A small network was shown many inputs. Here are its activations along a few directions, one row for each input.
Each table varies a few parts of the input and shows all the possible inputs, shuffled.
Descriptions start from the smaller parts, as in this example, which fits no table here: values(3) and (point or ring(9) or (line(4) and ring(8))).
Shared parts are said once, and a part with two or three values counts as separate values.
(in the rows, 128 means zero)

Other details of the inputs vary at random and push rows far along three fixed directions, the same in every table; ignore that.

Table:
r1: [111 101 179  89 114 116 111 142 150  35 138]
r2: [116 111 196  89 106 116 118 133 124  83 172]
r3: [212 158 125 151  34 122 105 146 148 140  96]
r4: [126 161 107  58 111  70 145 115  79 155 184]
r5: [161 127 135 152 134 136 132 138 144 154 114]
r6: [197 125 126 169  48 128 101 139 175 108  53]
r7: [224 149 121 158  44 123 104 144 161 131  88]
r8: [194 132 124 176  60 137  76 138 172 107  68]
r9: [151 161  55 166 132 129 166 106  89 205 114]
r10: [187 121  96 157  54 128 139 133 130 153  87]
r11: [ 93  81 212 117 133 142  99 126 156  35 138]
r12: [113 112 192  90 110 118 104 133 121  82 177]
r13: [135 135 149  92 132 104 139 100 103 140 173]
r14: [123 117 136  83 126  84 142 104 103 142 163]
r15: [137 147 130  66 111  71 142 113  76 171 201]
r16: [ 90 142 115 159 214 175 133 125 145 130  89]
r17: [129 146 117 146 137 145 102 149 139 131 107]
r18: [112 158  99  91 120  99 167 109  54 164 198]
r19: [103 162  93  82 121  98 158  99  65 175 210]
r20: [170 131  91 163  67 137 112 120 149 161 114]
r21: [ 91 117 122 168 220 163 122 129 141 148  98]
r22: [144 161  50 160 135 131 155  97 104 213 120]
r23: [200 103 145 178  51 123 104 139 173 123  62]
r24: [ 99 128 114  92 132 113 166  95  83 136 156]
r25: [130 142 115 142 132 137 126 150 141 134  94]
r26: [ 81  94 154 115 126 145 125 121 137  69 149]
r27: [147 162  55 143 123 125 176 123  84 223 118]
r28: [139 153 129  72 115  78 113 113  74 169 212]
r29: [ 79 106 122 156 208 152 152 154 143 154  87]
r30: [ 90  99 118 154 217 149 156 149 149 150  89]
r31: [ 95 116 121 166 224 163 123 147 142 149 107]
r32: [113  93 197 105 129 130 102 137 145  60 158]
r33: [ 81 123 101 146 208 151 152 131 146 130  72]
r34: [ 65 118  98 171 194 178 142 114 147 138 102]
r35: [126 128 121  80 134  96 137 127 119 111 149]
r36: [ 91 102 199 103 127 143 111 125 159  18 129]
r37: [114  80 196  96 117 113 115 142 148  56 147]
r38: [ 60 121 102 172 189 182 143 137 145 144 108]
r39: [112 113 183  98 123 134  97 137 149  39 149]
r40: [138 181 120  69 115  96 126 111  80 155 197]
r41: [ 79 114 103 171 198 177 162 139 125 130  98]
r42: [218 143 111 163  50 121  76 148 159 129  90]
Description of these inputs: values(3) and (line(4) or (values(2) and line(5))).
Q: Changing only the values(3) part turns r32 into r11. The same change can be made to r31. Which row results?
A: r21
Q: Change only the values(2) part in r11. List by row number the other rows that result.
A: r16
Q: Change only the line(4) part in r20. List by row number the other rows that result.
A: r10, r26, r41

Table:
r43: [107 138 138  90  96 121 125 101 116  84 155]
r44: [159 120 132 177 145 149 121 147 154 155  80]
r45: [123 121 170  85 114 102 127 123 103 118 184]
r46: [189 148 124 141  61 116 104 148 142 142 108]
r47: [ 99  99 160 145 193 150 123 134 150 108 114]
r48: [206 147 132 137  76 109 103 145 144 134 100]
r49: [131 105  93 170 111 144 151 150 137 137  68]
r50: [108 120 137 104  97 121 124  98 108  93 174]
r51: [192 148 119 135  71 111  94 142 151 139 108]
r52: [143 121 120 173 141 151 115 145 159 159  87]
r53: [127 118 159  83 124  92 109 108 116 115 185]
r54: [136 194  54 104 211 100 148 106  85 235 158]
r55: [120 152  47 118 170 109 206  96  79 227 133]
r56: [ 71 113 127 155 160 177 134 132 137  89 121]
r57: [ 69 119 125 151 159 180 136 141 135  87 121]
r58: [ 80 103 157 147 174 160 130 147 145 114 117]
r59: [ 67  78 137 143 158 145 168 136 137 103  96]
r60: [171 136 111 153  49 130 111 111 140 123 103]
r61: [126 139 163  73 119 101 120 132 108 101 175]
r62: [136 139 156  73 134  92 111 117 114  98 172]
Q: What do these inputs look like to the network?
A: values(3) or line(5) or (values(2) and ring(6))
Q: Start at r43 and move only the line(5) part, one step at a time. The first step leads to r60. Which rows follow, in order?
A: r50, r56, r57
Q: Which other rows belong to the same alternative as r51? List them by row number.
A: r44, r45, r46, r47, r48, r52, r53, r54, r58, r61, r62

Table:
r63: [118  80 173 104 113 103 124 104 113 108 186]
r64: [120 112 162  63 123  79 149 106 120  96 145]
r65: [ 65 112 108 120 222 138 177 148  86 143 150]
r66: [ 88 128 135  80  78 122 129  87 108  54 150]
r67: [153 102 106 188 109 152 129 191 166 124  45]
r68: [ 98  75 189 136 140 145 152 171 162  75  76]
r69: [130 138 201  86 121 121 114 132 110  92 179]
r70: [122 110  95 203 113 199 117 137 179 131  62]
r71: [101 113 152 103  85 132 157 113 110  67 190]
r72: [ 30 137  93 126 190 152 173  93  93 120 120]
r73: [103 121 187 132 147 163  98 188 180  52  95]
r74: [115 171  52 150 152 176 176 124 103 190 123]
r75: [134 132  99 142  28 103 126 103 103 163 138]
r76: [111 115 158  63 110  92 149 152 114  98 157]
r77: [108  93 174  81 112  84 135 115 130 121 165]
r78: [142 137 179  94 125 113  90  98 118  70 172]
r79: [ 81 118 114 119 242 133 175  95  93 144 139]
r80: [180 157 106 121  81  97  75 136 132 163 156]
r81: [185 156 141 117  83  93  95 121 141 178 146]
r82: [ 70 128  79  98 230 116 158 125 103 138 129]
r83: [159 113 125 204 125 166  73 159 179 135  81]
r84: [161 146 114 186 122 165  94 190 168 125  70]
r85: [193 151 147 127  86 105  91 109 129 181 154]
r86: [ 83 136 143 131 223 151 115 111 111 157 174]
r87: [121 107 204 145 162 164  90 130 180  43  84]
r88: [149  90 126 183 107 140 113 164 196 141  44]
r89: [153 199  69 116 186 117 129 120 123 197 111]
r90: [122 176  38 144 166 164 165  92 113 177 107]
r91: [170 141 152 185 121 162 114 180 181 134  51]
r92: [162  78 148 200 112 151 119 142 182 150  51]
r93: [178 103 106 135  65  88 115 125 117 164 149]
r94: [190 123  93 120  76  82 127 113 108 140 130]
r95: [110 117 153 138 156 154  72 158 181  33  87]
r96: [170 116  97 120  66  80 110 137 127 163 142]
r97: [120  97 177  93 115 111 150 127  89  94 180]
r98: [185 143 101  94  77  72 135 122 129 150 111]
r99: [132 136 191 100 116 125 105 134 103  85 188]
r100: [ 98 169  58 153 140 165 177 125  90 191 113]
r101: [182 162 125 110  80  95  86 132 144 169 147]
r102: [122 100 187  81 116 106 156 127  99 100 167]
r103: [201 128 128 115  80  86 141  97 115 156 118]
r104: [ 86 152 106 116 235 141 123 118 107 124 149]
r105: [158 195  86 123 188 115 139 110 118 207 109]
r106: [149 182  76 148 172 137 133 147  91 203 146]
r107: [142 139  94 131  34 116 119 103 110 160 141]
r108: [ 72 118 150  97  68 123 151 122  87  78 163]
r109: [ 45 110 100 151 205 166 165  97 123 137 160]
r110: [ 80  84 146 170 143 184 142 114 180  20  90]
Q: Changing only one part turns r86 into r99. The same change can be made to r85. Which row results?
A: r69
Q: Changing only one part turns r102 into r103. The same change can be made to r68. Which row results?
A: r64
Q: What do these inputs look like to the network?
A: values(3) and (line(4) or (values(2) and ring(6)))
Q: Change only the values(2) part in r98. List by row number the other rows that result.
A: r89
Q: Change only the values(3) part in r72. List by row number the other rows that result.
A: r75, r108
Q: Change only the line(4) part in r90. List by row number the other rows that result.
A: r66, r72, r110
Q: Change only the line(4) part in r109. List by row number the other rows that result.
A: r70, r75, r107
Q: Change only the values(3) part in r106. List by row number the other rows that result.
A: r83, r104
